Each row below is a small network's average activation on inputs in which a field has the value named, seen along a few directions.
Values that are neighbours, or in one group, have similar rows; names and order tell nothing.
Random noise pushes rows far along 6 fixed directions. That doesn't count. These rows show it; they differ only by the noise:
[  93  146   93  -30 -274  196   80  -28   46  157   22  -41  157  -75
  -22  -89  -65   -5  -59  118  -35  387]
[ 130 -297 -108 -207  148  119 -239  114 -108 -114  -59   -7  -72  269
 -110  144  112   39  115   54   59 -115]
[ 250 -204 -184  -56  -17  165  -98   52  367  252   17   61  139   14
 -214  215   91 -184  318  123 -422  203]
[-324   -2  278  191 -218 -105  291 -591  -63   19  349  311   95   29
  103 -226   58  296 -344 -100 -453   98]
[ -14 -342   60 -391  182  183 -171   83 -424 -300 -159  -28 -238  504
  -70   17  154  230 -407  -37  274 -142]
[  56  -79  230 -371  -40    3  -63  -61 -729 -278  109  199  -99  337
  -88 -384 -122  245 -440  424  209  249]
[  33 -131  -34 -117   -7 -103  -38  -65 -192 -125  141  199   26  122
 -139 -129  -82  167  -45  365 -149   88]
[ 164  184  271   84 -371  235   78 -282   32  356  246  103  258 -135
   58 -150    1 -172  141    1 -248  538]


Values of GONA:
pelol: [ -73 -173 -189  -96  232 -216   73   73   66 -335 -180  200 -197  137
  -38  -79 -233   83  -76  125 -114   20]
nef: [-109 -336 -384  -57  549 -629 -253  344  217 -239  217  249 -169   34
 -434  312  -72   -9  402  370 -297 -750]
suke: [-220  240  -65  264  -60 -189  -96  -87 -272 -226   47 -246  133 -310
  315  -87  -71  237  337   44  558 -456]
rel: [-140  253  115  182 -206   71  285 -111  188  140   85   81  148 -335
 -114 -107  -26  -55 -323   26 -276   87]
fus: [-139  179 -182  149   38 -256  208  321  138 -282 -217  -90 -126 -165
   35   58 -286  358 -255   72   80 -212]
rorop: [-179  303  245  340 -196 -349  301 -280   98  -17  216  276  -63 -312
  197 -329 -372   84 -138  -35 -264  186]
bef: [ 236  -81  -22 -306   87  309   -3   42  -11  203 -288 -121   84  143
 -126   31  196  -56 -364   51  -45  343]
meze: [ 192 -136 -153  -94  415  -68 -128  316  199   32 -191 -262 -205  190
   35  223   55 -291  197 -312  433 -216]
faro: [ -20   65 -395  170  -73 -211  336   34  387  201 -141  -44  191 -276
 -142   82  -53  109 -145  168 -322  127]
ladof: [ 136 -274  117 -272  253  183 -369   62  -39  124   28  -44 -211  257
 -125  234  466 -547  176 -277 -114 -293]
nim: [ -21 -117 -162 -111   95   75   31  -24 -165   -7 -283  -49  -50   90
   90  -43   94   68  -83  -38   37   51]
biz: [ 219 -235  -63 -111  145  223 -232  303  275  255  -23   48 -133  219
 -244  311  175 -514  244  -15 -211   11]
The values of GONA form 3 separate groups.
- List the group mates of fus, in the order listed. => pelol, rorop, meze
- List the group mates of suke, in the order listed. => bef, faro, nim

Values of DAVO:
bunos: [-176  -67 -212    1   35  145   92  -42   -2  -70 -208 -239   73  139
  -30   26  175  415 -387   -3  -62   -7]
tekug: [ 204 -279 -153 -421  301 -284  -28  304 -426 -386  -47  307 -196  240
 -380 -268 -371  145 -208  615  139  235]
sono: [-445   82 -317  396  167 -499   30  114  127 -560   12   78  -39 -275
   93  -35 -341  451  378   52  184 -457]
suret: [ -22 -350 -125 -154   80 -114  -48   67 -258  -33  -58  126   -4  196
 -129  -90   86  364 -252  406 -109  -67]
sevat: [ 204   79  -54 -365  110  107  -34  307  350  117 -228 -149  -85  147
 -273  186   60 -276 -315  286 -261  218]
siv: [ -56   63  412   74 -269   81   88 -584 -154  373  622  427   50  -31
  -77 -127  165 -381 -121  -40 -433  244]
tivu: [ 166  -38  109  121 -103  326 -216 -142   57  323  111 -185  163 -214
  122   69  164 -147  413 -301  190  162]
muni: [ 115 -200 -141 -326  141  114   36   21  233   56 -137   62  -49  209
 -305  317  265 -306 -135   12 -365  -26]
botoz: [  97  304  127   70 -342   37  105  -15    9   17   42  -79   37 -288
   29 -127  -88 -194  -92   70  207   31]
dasoz: [-202 -163 -267  265  285 -730  349  -79   75 -225  228  599  -30   61
 -116 -212 -343  332  -37  461 -834 -184]
kinet: [ 228 -129 -182   45    4   75 -294  102  385  112 -193 -193   79  -24
   -6  319  231  -43  355    5  -47 -110]
numu: [ -35 -354 -454  -76  519 -503 -218  345  -70 -337   27  192 -195  131
  -78   72 -373   65  548  256  -40 -585]
The values of DAVO form 3 separate groups.
- List the group mates of tivu, in the order listed. => bunos, suret, kinet
- List the group mates of muni, in the order listed. => sevat, siv, botoz
